Here are a small network's activations along a few directions, averaged over the inputs that share one value of a field.
Related values have similar rows: they may be neighbours, one step apart, or belong to one group.
Strong random noise was added to every row along 7 fixed directions; ignore it. To show where, here is one row again and again, with new noise each time:
[-260   45  -14  -16  121 -168   81  181   95  231   26  277  126  121
   29 -221   45  175  190  208]
[  85  -36  -40   -9   40 -174   28  -34   12    5  -93   -1   -7   17
  -74  -46  -46  164   77   19]
[ 112  234  478  109   68   82 -102 -313  -98 -212    4   72 -177  184
 -177 -295   49   64  -67   47]
[  61   67    2 -147  -57  129   92 -209   -2 -344 -134   -1 -325 -238
  271  246 -215    8 -406  -52]
[ 424  -96  247 -203  208 -110 -493 -176 -159  184  229  -30  123  -82
 -270 -264  295   11 -214  304]
[ 238 -365  -23 -109   19  -39  241  152  101  299  256   57  316 -155
 -103   57   68   52   21 -152]
[-227  126   49 -262 -276  -26  273 -213 -207  272  226  245 -163  115
  227 -349 -115   -1  -16  154]
[ 197 -402 -232  174  101    5  218  202  294   -2 -147 -188  284 -357
  101  592  -80  213 -102 -367]
[ 319 -108 -235 -214 -143 -556  -45 -192 -260  252  -48 -142  -42  193
 -344 -382  -60  197  376  133]


Values of Dizum:
b6: [  81  217  322 -293  210   38  -21  251   67 -296   42  322  -53  170
 -452 -470  161  -49  337  103]
b13: [ -77  175   21  322   37 -254 -451 -184 -412  345 -184 -259   10  363
 -160 -268   86  -70  242  293]
b14: [-123  -52 -490  -80 -378 -295   14  -52 -161  266  -86 -263 -100   14
  274   71 -253    4   65   91]
b1: [ -68 -194 -170   40  -30 -283 -223  -22 -127  243  113  -41  175  102
 -103  -68  188  116  279   83]
b5: [ 203 -171  -99  315 -127 -112  -69    7 -190  384  106 -396  343  271
 -432 -208  248  -75  505 -119]
b7: [ 211  202  453 -221 -220  262 -379 -619 -313  -14  257  -29 -110  114
  -61 -386  207 -134 -175  -86]
b2: [  53  -23  241   97  151  300 -280   66  -55  277  135 -126  233  -80
  160  163  223 -239 -177  206]
b15: [ 386 -326  202 -179 -322  329  630  -64 -132  -11  372  -23  -87   -2
 -164   20 -196 -362 -217 -443]
b4: [-203 -189  236  240  -91  242 -128 -151 -140  584  266 -186  444 -125
  307   79  208  150 -235 -116]
b16: [ -65  -71   55   14 -118  173  274  -42  154   32   74  -55  130 -138
  188  208   58   -1    3 -325]
b10: [ 804 -226   59 -123 -248  -17  -60 -459 -168 -268   74 -476  -32  -58
 -401  142   84 -123  144 -427]
b8: [-210  -47 -159 -392 -454  -63  218 -219 -331  523  537   81   45  -60
  255 -268  -48 -133  -85   44]
b11: [  98 -156 -582 -385 -223   -7  121  214  -14  357   40 -160   20 -310
  230  235 -208 -301 -161  159]
b9: [ 165 -225 -531 -350 -127  -83  118   61  -68 -121   55  -55 -250 -263
  110  342 -234 -274 -356  -53]
b12: [ 353 -239  192 -231   40  238   31  149  -51   38  471  208   48 -211
 -293 -150   78 -370 -214   21]
b3: [ -67  -43 -590  204  -72 -385 -245   88  117   54 -283 -298   21    8
   95  185  -29  343  143   39]
The values of Dizum form 4 separate groups.
- Which other values are in the same group as b4? Give them in the order they are listed. => b1, b8, b3
- Which other values are in the same group as b12? Give them in the order they are listed. => b14, b15, b9
- Which other values are in the same group as b10? Give them in the order they are listed. => b6, b7, b16

Values of Sazi:
n11: [ 154   87  459   60  -33   84  310  -56 -127  -10  205   39  -74  225
 -468 -416  -74  -25  144 -143]
n3: [  38  189  -57  -66  168  190  235    6  140 -706 -500  -56 -397 -256
   66  243 -438  -34 -222 -162]
n12: [ -20   37  409   92  373  119 -402   50  157   80  134  108  172  -53
  -57  -67  345 -103 -295  193]
n13: [ -27  -20  195  160  -82  256  444   64  -48 -307   12  228 -141   73
   21  129 -324 -268   76 -247]
n5: [ 561    3  145 -291  -45  -19   23 -144 -193 -220  212  -29 -278  -20
 -408  -39  -77 -378 -231  -39]
n4: [ -81 -245   71 -382 -404  678  439   55 -114  193  591  302 -171 -492
  587  382 -213 -578 -885 -152]
n16: [ 106 -121   98  118    7  229 -136 -125   83   -1  -74 -252   61 -387
  261  379   66  243 -361 -188]
n7: [ 193    0 -192 -157  176 -130 -122  -11  -30 -438 -245  -47 -101 -108
 -249   41   49 -101  270   76]
n10: [  79  233  440  151  420   66 -437  -94  180 -534 -125   71 -307  102
 -139 -154  227  209 -120  100]
n2: [ 252 -150  197  -70 -140   15  198 -118   56 -248  108   23   85   68
 -311  -28  -35  116    6 -300]
n14: [-399 -145  108    4  205  366  391  568  499  302  375  468  494   48
  168  123  373 -177  168 -108]
n6: [ 103   41  330  -75  385  461  706  647  618 -960   56  564 -366 -100
 -308  276 -287 -479 -216 -320]
n9: [ 291  356  422  159   96  192 -692 -355 -184 -424 -166 -238   74   28
 -137 -183  310  -30 -180  188]
n1: [-218  418   52  343  238   26 -858 -282  -87 -259 -312 -214 -117   12
  271  106  239  106  -93  380]
n15: [-401   91 -512   78 -211 -460  175 -160  -27  209 -360   95 -218  235
  270  -44 -181  470  390    4]
n8: [ 105  100  679  227 -103  334  118 -190   -6  100  331  -44  182  283
 -124 -269  118  -56 -215 -210]
The values of Sazi form 4 separate groups.
- Which other values are in the same group as n15? Give them in the order they are listed. => n16, n10, n2
- Which other values are in the same group as n12? Give them in the order they are listed. => n11, n3, n8
- Which other values are in the same group as n13? Give them in the order they are listed. => n5, n4, n6
